-21, -37, 64, 46, -33, 65, -60
48, -30, -75, -14, 2, -75, -16
Answer: -30

22, -10, -23, 57, 61, -14, -63 Answer: -10

-17, -27, 80, -6, -74
43, 41, -53, 39, -7
Answer: 41

-10, -34, 16, -7, -3, 20, -7
-23, -27, 1, -13, -10, 62, -3
Answer: -27

75, 78, 86, 44, 61, -7 Answer: 78

-68, -45, -84, 10, -25, -21, -10 Answer: -45

-71, 31, 1, 25, 42 Answer: 31
---
array([-0.03, -0.13, -0.09, -0.18,  0.12, -0.08, -0.12]) ⇒ -0.09
array([-15.7,   3.0,  10.2,  -0.7]) ⇒ 10.2
array([ -3.499, -18.548,  -0.086, -16.558,  10.115,  17.382,  14.085]) ⇒ -0.086
array([-0.16,  0.03, -0.05,  0.16]) ⇒ -0.05
array([  12.2, -151.6,   92.8,   -8.9,  131.6]) ⇒ 92.8
array([ 1.68, -0.74,  0.49,  1.81, -0.97]) ⇒ 0.49
array([16.5,  0.8,  4.5, -9.8, -6.8]) ⇒ 4.5
array([ 2.95, 14.27, -9.53,  9.83]) ⇒ -9.53
---
[[306 407 672 712 781 781]
 [190 188 654 631 708 792]
 [634 711 662 663 861 640]] -> 861, 188

[[3087 8043 7930 4533 3201 8633 8796]
 [2439 2675 8891 3970 2549 2661 9046]
 [2917 5288 8109 4328 2983 5868 9193]] -> 9193, 2439

[[368 156 810 299 221 232 320]
 [489  20 618 278 531 209 205]
 [330  98 783 475 485 530 179]] -> 810, 20

[-935 -772  772  545 -721  361] -> 772, -935

[5053 8267 5516 2905] -> 8267, 2905

[[-34 -20 -28 -32 -32]
 [-32  37 -50 -36 -28]] -> 37, -50

[[138  32  75  64  88 196 113]
 [123  85  82  39 106 158 869]] -> 869, 32
---
Input: 45, -21, -62, -58, 18
Output: -62
Input: 19, -76, -10, -85, 48, 55, -21
Output: 48
Input: -63, -17, -36, 56, -65, 6
Output: 56
Input: 31, 47, -64, -39, 4, -31
Output: -39
Input: 52, -12, 39, 28, -80, 13
Output: 28
Input: 2, 38, -26, 19, 86
Output: -26
Input: -16, 56, -55, -44, -36, -66
Output: -44
Input: -12, 78, 41, -32, -67
Output: 41
Input: -3, 18, -14, -23, 60
Output: -14
---
-52, 61, 39, -6
-64, -54, -58, -21
66, -40, -2, -48
yields 66, -64

-13, -63, -9, 0, 80, -48, 48 yields 80, -63

-31, 82, 6, 53, -5 yields 82, -31

52, -78, -31, -19, 29, -61, 47 yields 52, -78

-42, 15, -55, 70, -46 yields 70, -55

72, 11, -17, 83, 5, -40
54, -66, -12, 82, 22, -73
yields 83, -73

41, 85, 20, 45
-60, 36, -49, -65
69, -50, -16, 16
yields 85, -65

3, -32, -65, 38, 17, -14
12, -14, -14, 9, -6, 5
yields 38, -65
---
Q: [0.16, 0.02, -0.14, -0.11]
A: -0.11, 0.16

Q: [-1.93, 1.56, 0.94, 0.86, 1.08, 1.05, 0.76]
A: 0.76, -1.93

Q: [-119.595, -32.651, 115.848, -161.947, 79.724, 85.036]
A: 85.036, -119.595

Q:
[[0.06, 0.16, 0.18, 0.11, 0.17],
 [-0.03, -0.20, 0.04, -0.11, 0.03],
 [-0.04, -0.03, -0.13, 0.08, -0.16]]
A: 0.17, -0.04

Q: [1.381, 1.189, -0.306, -0.272, 0.339, -1.281, 0.777]
A: 0.777, 1.381

Q: [-0.914, 0.487, -1.071, 0.197, 0.587, 1.419]
A: 1.419, -0.914
---
-8,80,-3,-53,64,21,-32 ⇒ -8

0,48,71,14,46 ⇒ 46

-9,-77,10,4,-11 ⇒ -9

-10,-29,-23,-14
20,-52,-21,-32
-74,16,31,55
⇒ -32

-5,-8,53,-14,-45,-79 ⇒ -14

22,-8,-23,-8,-15,50
-48,-18,-29,-18,-20,-69
-37,-12,-31,-24,-24,-68
⇒ -48

45,-29,-12,65,-41,-25 ⇒ -25

-11,41,30,-49,-3,-36
-3,-50,3,-68,-43,22
-32,40,13,-48,-25,-33
⇒ -49

4,4,-8,-15
14,17,78,-28
⇒ -8
---
-102.4	-192.5	114.3	-52.0	-86.2	-97.8	-124.0 -> -102.4, -124.0

0.7	-0.1	2.2	-1.2	1.9
1.3	0.0	-1.0	0.5	0.5
-0.4	0.3	1.9	-1.6	0.5
-> 0.7, 0.5

58.00	-62.54	-57.71	-115.01	149.97
-74.34	-91.78	-93.55	29.67	173.33
-> 58.00, 173.33

19.36	21.61	8.59	1.75
9.47	-7.58	16.20	12.32
-13.61	-2.72	12.40	8.80
-> 19.36, 8.80

1.151	0.578	0.362	-1.621	-0.997
-0.686	1.542	-0.929	-1.294	-0.712
-> 1.151, -0.712

-1.4	-1.1	-1.4	1.1	-0.8	-0.4 -> -1.4, -0.4

145.3	-98.8	-137.1	129.8	-24.3	-8.3	28.8 -> 145.3, 28.8

-12.957	13.582	-4.879	-2.653	-17.075 -> -12.957, -17.075

-0.04	0.13	-0.01	0.08
0.16	0.01	0.05	-0.12
0.18	-0.06	0.04	0.18
-> -0.04, 0.18
---
-67	-37	-63	-6	20	24
-13	-17	-22	45	-36	44
→ -36

26	-29	-21	1	-72	19	-16
-46	-31	10	53	-52	40	-49
65	32	-64	35	-46	-32	67
→ 40

36	47	57	-36	79
29	42	57	-33	74
34	44	57	-35	77
→ -33

-18	8	40	-81
-63	-8	-19	76
-28	-84	35	75
→ -19

-35	9	-44	19	67
75	1	12	-47	29
70	-30	49	-28	-10
→ -47

7	-12	39	16	-8	24
35	-11	42	-4	65	-17
→ 65

25	33	57	15
14	70	51	43
→ 51
---
34, -20, 7, -68, -42, 65, 45
0, -45, -34, -18, 68, 31, 27
58, -25, 13, -69, -45, -8, 52
-> 13

-1, -29, -23, -12, 23
-7, -8, 27, -16, -25
-65, 14, -32, -5, -32
-> -32

-25, -74, -35, -12
-39, 29, -20, -45
-44, 25, -12, 28
-> -12

-8, -11, -60, -63, -23, -10, 19
-7, 0, -18, 50, -23, -26, 31
-33, -14, 1, 30, -21, 10, -5
-> 1

17, 6, 8, -33, 65, -23, 41
32, -20, 35, 40, -58, -8, -16
39, 11, 36, 18, -68, 8, -1
-> 36

-23, -16, -16, 0, -40, 28
-21, 3, 23, -13, 4, -7
60, 32, -4, -16, 14, -25
-> -4

3, 31, 65, -6, 76
3, -36, 10, 10, 6
-20, -49, 21, -35, 7
-> 21
---
8, 56, 4, 10
64, 48, -4, 24
-4, -12, -23, -7
-> 48

13, -82, 4, -22, -14, -31, 46
6, 39, -25, -12, 2, 45, -29
-> -82

-67, 43, 36, 3, 22, -39
48, 40, -4, -6, -85, 85
-> 43

61, -58, -25, -4, -56, -18, 47
-11, 32, 38, 34, -4, -13, 54
-4, 23, 32, 30, -4, -11, 43
-> 32

-6, 36, 20, 70, -5
-48, 71, -49, -21, 29
-66, -61, 52, -11, 6
-> 71

-33, 7, 34, 76, -85
28, 61, -21, -20, -41
-> 7

0, 25, 21, -5
-10, 1, -10, 29
-84, -6, 27, 46
-> 1
---
[4364 4433 8637 2362 6500 1691] Answer: 2362

[6 9 9 0] Answer: 0

[[6806 5639 6744 3882]
 [5723 3038 8090 5449]
 [4615 5426 6601 7040]] Answer: 3882

[ 110 -922  -11 -383  627 -804  291] Answer: -383

[[36 13 31 57 78  6]
 [13 36 26 53 71 14]
 [39 43  8 66 78 21]] Answer: 57

[[810 244 805 236 797]
 [460 396 472 491 472]
 [371 475 577 459 609]] Answer: 236
